Each row below holds a small network's activations on one input, seen along a few directions.
Each table varies a few parts of the input and shows all the possible inputs, shuffled.
Descriptions start from the smaller parts, as in this example, which fits no table here: line(4) and (point or line(9) or (values(2) and ring(8))).
Shared parts are said once, and a part with two or three values counts as separate values.
In the rows, zero is written as 128.

Other details of the inputs vary at random and push rows far along two fixed directions, the same in every table; ignore that.

Rows:
x1: [ 87  90 140  97  97 116 118 186 103 160 102 129]
x2: [169 146  71 119 179 146  90  53 127 112 135 188]
x3: [133 138 104 121 140 112 109 100 132 128 103 167]
x4: [182 152 129 143 143 145 144 129 146 141 129 110]
x5: [ 77 110 153 115 116 135 115 139 118 140 107 124]
x6: [ 92  96 133 111 104 101 119 156 124 147  95 136]
x7: [177 172 136 174 131 120 160 111 171 128 145  77]
x8: [115 130 122 130 130 126 109 130 107 142 133 128]
x9: [118 119 119 106 116 133 118 126 123 133 122 138]
x10: [102  90 140  95 112 109 122 144 100 127 108 136]
x11: [ 81  96 146  99  93 123 117 177 101 158  98 130]
x12: [111 135 106 129 168 121 107  98 118 123 146 144]
x13: [135 144 105 132 145 123 100  85 134 126 104 166]
x14: [166 172 160 168 133 138 178 131 170 128 163  50]
x15: [163 165  72 127 186 136  79  58 108 120 137 193]
x16: [ 78 107 146 103 116 124 120 147 115 140 108 134]
x17: [ 81  84 150 114 102 124 118 168 100 162 107 122]
x18: [ 72 108 130 141  84 125 128 195 132 102 139 170]
x19: [ 73 102 128 127  79 146 128 196 122 101 161 160]
x20: [150 126 107 121 166 125 110  68 106 109 127 169]
x21: [189 157 170 162 120 137 183 122 154 115 148  52]
x22: [154 133 149 153 117 125 154 136 163 140 112  91]
x23: [188 166 142 167 130 132 177 152 160 143 157  53]
x24: [ 62 110 139 127  99 140 129 193 123  98 158 168]
x25: [ 81 100 152 110  94 133 112 169 104 158  97 121]
x26: [195 155 143 161 124 113 186 148 184 138 134  65]
x27: [ 90  94 139 119 122 108 120 131  93 123 129 115]
x28: [205 159 140 150 129 131 184 165 166 146 144  66]
x29: [170 158  83 118 184 135  89  35 108  93 121 199]
x30: [ 78  94 151 117 125 126 122 139 115 145 119 124]
x31: [192 165 163 153 115 139 190 132 160 114 132  60]
x32: [167 145 130 157 139 121 148 108 160 135 125 112]
x33: [ 97  97 146  99 108 116 122 136  99 125 103 137]
x34: [189 149 151 158 119 148 183 132 174 136 155  58]
x35: [177 141  68 109 196 114  97  53 107  97 135 199]
x36: [108 115 143 122 137 136 124 128 129 136 118 124]
x37: [137 133 138 129 110 147 135 126 141 133 126 104]
x38: [107 120 120 126 120 131 111 117 117 131 145 119]
x39: [186 168 146 152 109 152 182 138 175 127 142  59]
x40: [ 80  99 134 134 111  99 117 146 119 145 117 112]
x41: [ 83 102 138 126  93 132 131 179 107  82 150 169]
x42: [ 77 102 145 107  93 130 116 174 101 154  95 124]
x43: [157 155  71 124 177 141  82  45 118 107 149 185]
x44: [ 74 113 145 111 116 131 119 144 114 136 106 128]
x45: [124 146 110 128 168 134 100  79 120 118 138 158]
x46: [135 118 126 110 112 129 137 144 135 136 130 117]
x47: [176 169 115 161 152 124 132  84 157 122 134 123]
x48: [107 110 128 111 140 118 127 141 123 136 127 130]
x49: [155 151  60 126 184 129  88  54 118 109 160 177]
x50: [102  87 150 111 116 125 121 130 102 127 105 127]
x51: [123 104 110 107 127 123 120 133 120 136 132 134]
x52: [184 174 151 166 112 131 182 137 184 132 120  66]
x53: [ 88 100 146 121 114 115 117 125  93 122 127 117]
x54: [ 84  99 140  99 121 117 121 155 116 142 113 134]
x55: [159 174  56 137 167 150  95 117 124  80 170 241]
Each input here is: values(5) and (point or line(10)).
- The inputs of x11 and x9 match in every part but the values(5) part. If x42 is changed in the same way as x11 into x9, which row does it become? => x39
- The inputs of x43 and x47 match in every part but the values(5) part. If x38 is changed in the same way as x43 into x47, which row does it become? => x7
- Change only the values(5) part in x55. List by row number the other rows that result. => x18, x19, x24, x41
- Change only the values(5) part in x5. List by row number the other rows that result. => x13, x25, x29, x37
